A small network was shown many inputs. Here are its activations along a few directions, one row for each input.
Each table varies a few parts of the input and shows all the possible inputs, shuffled.
Descriptions start from the smaller parts, as in this example, which fits no table here: one of 8 places around a ring, together with either a single point or one of 11 places around a ring or (one of 3 separate values, together with one of 6 places along a line).
Shared parts are said once, and a part with two or three values counts as separate values.

Other details of the inputs vary at random and push rows far along two fixed directions, the same in every table; ignore that.

A family of inputs:
r1: 0.161, -1.562, 2.696, -0.223, -3.701, -0.645, 2.223, -2.747, 5.545, 0.400, -0.022, -0.336
r2: 0.069, -0.615, -1.868, -0.342, -0.935, 4.117, 1.650, 0.697, -2.085, -1.897, -3.343, 2.802
r3: -2.630, 1.304, -3.308, 0.351, 3.294, -6.071, 0.067, -4.660, 5.936, 3.377, 1.691, -2.351
r4: -1.953, 2.835, 0.196, 3.208, 1.524, 0.174, -2.263, 3.832, -4.268, 0.243, -0.397, -5.282
r5: 1.245, -1.336, -0.309, 0.270, -2.644, 4.908, 1.224, 0.295, -2.609, -1.402, -2.749, 0.397
r6: -0.487, 0.120, -0.343, 0.740, 4.048, 1.013, -0.449, 1.088, -5.650, 0.785, 0.036, -5.171
r7: 0.840, -2.782, 1.129, -1.967, -4.166, 2.785, -1.843, 2.769, -6.105, -1.619, -2.975, 0.056
r8: 1.995, -2.140, 2.534, -1.301, -0.109, 0.097, 5.158, -0.871, 5.803, 0.011, 1.623, 4.325
r9: -2.652, 2.033, -3.131, 2.342, 4.101, 0.824, -0.671, 3.161, -1.806, 1.067, 0.973, -2.336
r10: 2.459, 1.829, -0.397, -1.280, -0.623, 1.125, 2.418, 2.931, -5.170, -2.050, -2.037, 4.170
r11: 2.113, 2.565, -0.089, 0.604, -2.833, 1.677, 2.723, 3.351, 0.886, -0.672, -0.236, 6.168
r12: 2.669, -4.978, 1.887, -1.534, -4.102, 3.551, 0.293, 0.280, 0.157, -0.286, -1.433, 3.006
r13: 1.436, -4.147, 0.537, -2.152, -2.473, 2.813, 0.712, 0.537, 0.833, -0.554, -2.135, 5.628
r14: 1.848, -1.453, 5.210, -0.684, -2.236, -0.962, 3.513, -0.655, 3.491, 0.007, 1.206, 0.448
r15: 2.218, -2.918, 1.443, -2.974, -3.965, -1.471, 1.722, -2.011, 6.062, 1.501, -0.022, 7.641
r16: 0.383, 1.410, -0.485, -0.185, -4.232, 1.558, 0.945, 0.619, -5.144, -2.159, -2.705, 1.932
r17: -0.664, 2.615, -0.112, 0.901, 2.049, -3.626, -0.530, 0.867, -5.904, -0.529, -0.069, -3.447
r18: -1.214, 4.227, -0.871, 3.929, 1.300, -2.445, -2.003, 2.653, -4.414, -0.058, -0.067, -2.746
r19: -2.131, 2.211, -3.660, -0.644, 2.937, 1.693, -3.860, -1.743, -2.883, -1.974, -0.941, -3.536
r20: -2.158, 0.104, -1.970, -0.513, 0.583, -2.919, -4.575, 0.268, -7.113, 0.841, -1.260, -2.960
r21: 0.950, 1.768, 0.997, 0.679, 0.114, 1.363, -0.469, -0.171, 5.992, -1.299, 3.257, 2.170
r22: -2.034, -1.899, -0.845, -1.566, 3.964, -3.959, -4.997, -5.436, 6.262, 1.830, 2.737, -3.093
r23: -1.224, 0.009, 1.060, 2.999, 2.208, -1.170, 0.607, -0.825, 6.678, 3.769, 4.054, -3.204
r24: -1.239, 0.800, -0.298, -0.660, 5.897, -4.428, -1.594, -4.228, 5.506, 0.665, 4.811, -4.283
Each input here is: one of 4 places along a line, together with either a single point or one of 5 places around a ring.
- Changing only the place on the line of 4 turns r17 into r18. The same change can be made to r6. Which row results? => r23
- List by row number the other rows that have the place on the line of 4 in common with r16. => r1, r2, r3, r5, r19

A family of inputs:
r25: -0.186, -0.427, -0.902, -0.349, -1.025, -0.438, 0.151, -0.762, 0.264, 0.174, -1.048, 1.166
r26: 0.638, 1.266, 1.178, -0.415, -0.567, -1.049, 0.334, 0.023, -0.224, -0.795, 0.824, 0.794
r27: 0.730, -0.682, 0.449, -1.126, -0.662, -1.802, 0.698, -0.444, -0.773, 0.010, -0.276, 0.963
r28: -0.067, -1.552, -0.369, -1.271, -0.295, 1.229, -1.220, -0.655, 0.829, -0.542, -0.151, 0.557
r29: 0.174, -0.006, -0.461, 0.570, -0.514, -0.425, 1.071, 0.673, 0.199, 0.986, -0.294, 1.174
r30: -1.420, 2.998, -1.651, 1.771, 2.029, 1.613, -1.779, 4.142, -8.174, -1.476, -1.726, -3.754
r31: -0.037, 1.441, -0.273, 0.443, -0.940, 0.231, -0.253, -0.267, 0.799, -0.653, 0.086, 0.976
r32: 0.362, -0.014, 0.390, -0.037, 0.857, 1.296, 1.464, 0.696, 0.732, 0.010, 0.278, 0.188
r33: -0.028, -0.013, -1.319, -0.678, 0.325, 1.047, -0.145, -0.753, 0.970, -0.609, -0.266, 1.399
r34: -2.796, 1.081, -2.650, 1.570, 6.016, -4.047, -1.603, -2.112, 3.470, 3.118, 2.749, -4.552
r35: 0.366, 0.109, 0.684, -0.281, -1.616, 0.483, -1.361, -0.316, 0.664, -0.254, -0.016, -0.056
r36: 0.940, -0.138, 0.218, -1.295, 0.843, -0.356, 0.385, -0.583, -0.050, -0.724, 0.136, 1.280
r37: 0.420, -1.491, 0.604, -0.406, 0.172, 1.670, 0.274, -0.387, 0.426, -0.303, 0.429, -0.307
r38: 0.046, 1.616, 0.244, 1.506, -0.297, 0.024, 0.582, 1.183, 0.771, -0.294, 0.670, 1.164
r39: 0.768, -0.094, 1.595, 0.657, -1.188, 0.719, 0.057, 0.105, 0.331, -0.303, 0.461, -0.915
r40: 0.198, -1.809, 1.209, -0.049, -1.083, 0.203, 0.536, -0.479, -0.320, 0.530, -0.414, -0.452
r41: -0.252, -1.831, 0.268, -0.908, -1.459, -0.238, -0.955, -0.822, 0.087, 0.270, -1.091, 0.449
r42: 0.146, -0.454, 0.788, 0.299, -0.595, -0.160, 1.765, 0.757, 0.000, 0.856, -0.351, -0.073
- Changing only one part turns r25 into r31. The same change can be made to r27. Which row results? => r26
- What do these inputs look like to the network? => one of 3 separate values, together with either a single point or one of 5 places around a ring
- Which other rows does r35 become when the place on the ring of 5 takes its other values? List them by row number. => r30, r31, r38, r39
- Which other rows does r35 become when the choice among 3 separate values takes its other values? List them by row number. => r28, r41
- Which other rows does r32 become when the place on the ring of 5 takes its other values? List them by row number. => r28, r33, r34, r37
